A small network was shown many inputs. Here are its activations along a few directions, one row for each input.
In each table, some parts of the input vary, and every possible input appears once, in random order.
A made-up example of a description, with smaller parts first: one of 6 places along a line, together with either a single point or one of 11 places around a ring or (one of 2 separate values, together with one of 8 places around a ring).
Shared parts are said once, and a part with two or three values counts as separate values.
In the rows, 128 means zero.

Other details of the inputs shift rows strongly along two fixed directions, in all tables alike. That doesn't count.

Table:
x1: [135 137 130 123 125 130 129 124 120 135 125 130 133 133 133]
x2: [129 121 126 127 116 123 130 131 119 142 135 124 129 144 122]
x3: [135 136 128 124 123 128 128 126 120 134 122 129 130 133 135]
x4: [130 120 130 127 121 129 126 139 116 136 131 123 132 143 128]
x5: [122 119 125 129 117 121 130 130 132 131 139 126 126 130 119]
x6: [134 136 128 123 123 130 128 126 119 135 123 128 130 132 136]
x7: [109 110 120 155 208 141 121 132 158  84 104 121 101 126 118]
x8: [133 136 129 123 124 131 128 126 117 134 125 130 130 131 135]
x9: [135 136 129 123 124 128 129 125 119 135 122 129 131 132 133]
x10: [135 137 129 124 125 130 129 125 120 136 125 130 132 133 134]
x11: [135 137 129 124 125 130 128 124 119 135 126 130 132 132 133]
x12: [133 136 130 122 124 131 128 126 118 135 125 130 131 131 135]
x13: [134 135 130 123 123 128 129 124 120 134 122 129 131 133 134]
x14: [111 109 120 154 211 142 121 133 156  85 102 120 101 130 119]
x15: [134 136 130 124 124 128 130 124 120 135 122 129 132 133 134]
x16: [ 92 118 125 133  73  95 136 116 207  89 179 145 127  28  99]
x17: [129 121 131 126 118 129 126 139 119 136 135 125 133 139 127]
x18: [134 135 130 123 123 130 128 125 119 135 123 128 130 131 135]
x19: [132 123 128 127 120 128 128 133 114 145 136 124 129 149 124]
x20: [135 136 129 124 123 128 129 125 120 135 123 129 131 133 134]
x21: [109 109 120 157 216 143 122 132 156  84 102 120 100 131 118]
x22: [109 135 128 125  89 109 133 113 179 101 156 146 133  50 118]
x23: [131 121 131 128 119 129 126 135 120 137 135 126 136 140 125]
x24: [134 135 129 123 123 130 128 126 118 134 123 128 130 131 135]
x25: [134 136 129 123 124 131 128 127 119 135 125 130 130 132 136]
x26: [135 137 130 123 125 131 129 125 119 135 125 130 132 132 133]
x27: [130 120 130 126 113 124 129 134 121 137 134 127 138 137 125]
x28: [130 119 130 127 117 126 128 135 120 135 132 124 135 140 126]
x29: [134 136 129 123 124 130 128 126 118 134 124 128 130 131 135]
x30: [127 122 127 127 118 126 128 135 119 140 138 124 126 141 124]
Each input here is: one of 5 places around a ring, together with either one of 2 separate values or one of 4 places along a line.
The inputs of x8 and x29 match in every part but the place on the ring of 5. If x30 is changed in the same way as x8 into x29, which row does it become? -> x16
Change only the place on the line of 4 in x6. List by row number the other rows that result. -> x18, x24, x29
Which other rows agree with x15 in the place on the ring of 5? List them by row number. -> x2, x9, x20, x21, x27

Table:
x31: [163 143 117 132 198 161 120 132  92 146  84 115 115 196 138]
x32: [163 189 140  82  22 107 144 108  78 196 148 141 155 136 161]
x33: [151 134 130 106  49 117 136 122  92 204 186 140 163 151 112]
x34: [123 123 131 137 134 133 131 120 165 115 124 145 148 104 130]
x35: [137 118 141 133 190 159 124 141  76 141  82 116 130 206 154]
x36: [122 118 121 122 130 131 119 127 139 100 126 136 137  90 126]
x37: [143 123 138 137 190 155 114 143  77 132  82 106 128 189 140]
x38: [113 115 135 130 129 129 135 125 147 108 124 138 133  96 136]
x39: [130 150 126 126 136 123 130 114 156 112 128 135 120  96 119]
x40: [120 120 122 132 127 130 117 124 138 102 125 131 133  90 129]
x41: [146 143 131 137 201 152 118 127  93 137  89 103  99 187 143]
x42: [121 131 133 135 135 122 133 124 154 105 127 139 145 105 126]
x43: [114  98 119 145 114  92 137 123 163 117 133 123 124 131  94]
x44: [117 124 140 135 133 126 133 121 163 110 126 144 146 104 132]
x45: [112 134 125 127 130 126 136 117 150 116 127 140 105  93 138]
x46: [135 151 119 138 133 128 125 110 160 116 127 133 119  95 123]
x47: [127 147 130 124 136 124 131 112 153 110 129 126 114  94 124]
x48: [106  98 118 140 109  96 138 123 155 110 134 116 119 128  96]
x49: [113 122 146 130 130 127 135 118 158 108 128 135 142 103 136]
x50: [130  89 130 139 173 155 111 189  81 141 118  94 105 213 136]
x51: [125 131 137 136 133 125 122 123 152 107 123 133 145  98 121]
x52: [121 139 114 129 129 128 121 115 144 110 129 131 104  88 133]
x53: [168 186 141  85  18 113 132 108  64 195 143 131 151 132 156]
x54: [120 122 131 134 127 124 123 127 140 103 123 129 134  87 126]
x55: [109 104 126 141 131 123 135 124 151 129 175 133 125 119  88]
x56: [113 148 125 131 132 119 134 118 150 107 130 137 110  96 129]
x57: [121 126 137 126 132 126 123 127 144  98 126 133 140  92 119]
x58: [126 143 122 135 136 131 132 112 168 124 126 147 120 103 132]
x59: [128  85 110 141 176 122 131 145  91 141  91  94 105 214 119]
x60: [141 115 119 129 187 158 118 145  70 135  87 117 126 196 154]
x61: [117 121 128 132 129 123 134 128 142 101 127 134 133  94 131]
x62: [140 138 117 132 189 149 129 137  80 138  89 115  98 187 151]
x63: [145 134 141  99  42 115 142 119  77 200 187 131 156 155 116]
x64: [119  97 113 147 116  93 135 125 169 124 132 128 129 128  93]
x65: [127 130 125 138 132 127 131 123 160 109 127 142 149 102 125]
x66: [100 104 125 137 128 127 134 126 140 124 175 129 119 116  89]
x67: [179 192 141  86  19 112 135 106  69 205 143 137 159 140 154]
x68: [109  99 142 142 112 124 118 162 159 111 164 117 120 121 113]
x69: [124 137 112 119 132 130 123 118 142 109 129 134 108  91 131]
x70: [122 128 141 133 131 124 124 121 150 105 126 125 141  93 124]
x71: [111  97 123 142 111  91 139 119 161 114 135 117 122 130  97]
x72: [117 128 138 131 131 122 134 122 152 102 130 132 142 100 129]
x73: [114 138 109 126 131 126 128 119 146 110 132 141 107  94 137]
x74: [113 101 137 147 112 124 117 165 163 113 163 122 124 121 111]
x75: [109 140 131 129 133 125 132 114 156 111 129 140 110  99 134]
x76: [124 142 122 131 130 123 127 116 140 111 126 127 105  89 130]
x77: [123 145 127 125 132 125 127 115 146 106 128 129 112  92 122]
x78: [103  91 122 135 107 130 116 173 150 113 161 116 116 110 120]
x79: [102  90 102 137 108 100 135 130 155 116 131 115 116 118 103]
x80: [118 100 130 148 114 126 114 168 169 121 161 126 129 120 110]
x81: [119  95 119 134 182 150 127 144  79 154 138 108 108 198 111]
x82: [114 127 135 132 129 122 131 126 145 100 128 135 138  99 128]
x83: [144 146 122 137 195 148 128 133  95 139  89 122 109 195 144]
x84: [ 96  96 113 132 126 130 133 131 139 128 173 126 115 109  97]
x85: [113 142 135 129 134 124 135 108 164 115 130 137 113 100 136]
x86: [148 122 140 130 198 155 119 142  86 128  85 109 132 189 137]
x87: [123 121 130 125 131 126 126 130 141  99 125 134 136  86 122]
x88: [129 151 114 137 134 124 133 115 162 118 129 145 123 103 127]
x89: [176 180 133  74  21 118 138 115  50 203 139 133 152 140 159]
x90: [129 130 136 128 135 125 124 126 153 104 125 138 148  97 117]
x91: [165 187 143  82  11 111 144 104  84 209 147 151 164 137 163]
x92: [136 130 116 125 185 160 122 134  80 148  88 123  98 192 160]
x93: [160 125 127 133 198 164 115 143  86 136  80 116 141 200 134]
x94: [183 169 141  92  31 125 127 120  62 203 129 135 189 155 153]
x95: [111 113 125 127 127 132 127 124 147 107 128 142 135  97 140]
x96: [129  96 136 143 171 157 109 185  84 138 119  97 109 217 130]
The inputs of x49 and x95 match in every part but one. If x72 is changed in the same way as x49 into x95, which row does it become? -> x60
The inputs of x59 and x43 match in every part but one. If x87 is changed in the same way as x59 into x43, which row does it become? -> x90
What is each input in this table made of? -> one of 6 places along a line, together with either one of 3 separate values or (one of 2 separate values, together with one of 4 places along a line)
Change only the choice among 2 separate values in x76. List by row number the other rows that result. -> x54
Change only the place on the line of 6 in x56. List by row number the other rows that result. -> x32, x62, x73, x83, x88
Change only the choice among 3 separate values in x55. List by row number the other rows that result. -> x43, x74
Change only the choice among 2 separate values in x67. List by row number the other rows that result. -> x51
Start at x84 and move only the place on the line of 6, one step at a time. The first step leads to x81. Which rows follow, in order? -> x66, x63, x55, x33

Table:
x97: [109 141 132 122  70 104 133 108 191  97 165 152 143  26 116]
x98: [118 108 128 146 180 138 121 140 143  98 109 120 121 136 122]
x99: [132 131 126 123 113 120 133 121 119 141 130 127 129 136 125]
x100: [129 130 123 122 112 122 132 125 116 142 135 126 122 135 127]
x101: [129 124 128 124 109 125 127 135 118 140 137 124 129 136 128]
x102: [120 107 125 145 171 137 123 140 135 113 117 119 118 148 120]
x103: [124 127 121 141 180 139 125 127 134 114 112 122 107 140 125]
x104: [121 115 120 142 177 137 126 131 128 119 118 119 107 150 117]
x105: [136 143 128 122 117 126 132 120 121 140 128 131 128 131 134]
x106: [134 128 135 124 113 129 127 135 119 135 131 130 143 132 133]
x107: [135 129 134 122 113 130 126 135 118 135 132 129 141 131 131]
x108: [132 127 134 121 113 131 127 136 118 136 133 129 138 131 133]
x109: [121 114 120 142 176 135 127 130 130 118 113 120 111 150 120]
x110: [132 128 131 122 111 129 126 137 116 134 131 127 136 131 134]
x111: [137 142 126 121 117 125 131 119 121 140 124 132 130 130 135]
x112: [135 127 134 123 112 128 126 134 119 134 128 130 144 132 133]
x113: [134 142 125 121 115 125 130 122 118 139 128 129 121 130 135]
x114: [132 124 131 125 109 122 128 132 121 139 132 125 136 138 126]
x115: [131 131 126 124 114 123 133 122 119 143 135 129 129 136 125]
x116: [121 120 127 143 183 139 123 129 143  98 103 123 118 128 128]
x117: [135 138 133 119 117 133 127 126 116 136 126 132 135 125 139]
x118: [132 125 130 125 111 127 127 134 120 141 139 126 134 136 125]
x119: [137 143 127 121 116 123 132 119 121 139 122 130 128 131 134]
x120: [134 142 127 120 117 128 131 121 119 141 130 131 124 130 135]
x121: [138 139 132 120 118 130 128 123 118 134 121 133 141 126 139]
x122: [130 124 131 126 111 125 129 133 121 141 137 127 136 138 126]
x123: [135 138 131 119 115 130 127 126 115 134 124 130 133 125 140]
x124: [129 130 125 122 114 124 132 124 117 143 138 128 125 135 126]
x125: [ 92 119 126 148 145 117 128 115 212  62 143 143 121  38 108]
x126: [118 107 125 143 171 139 123 142 133 115 122 118 112 147 120]
The inputs of x119 and x103 match in every part but one. If x116 is changed in the same way as x119 into x103, which row does it become? -> x97
What is each input in this table made of? -> one of 5 places around a ring, together with one of 6 places along a line
Change only the place on the line of 6 in x101. List by row number the other rows that result. -> x102, x114, x118, x122, x126
Change only the place on the ring of 5 in x110. List by row number the other rows that result. -> x100, x101, x113, x123
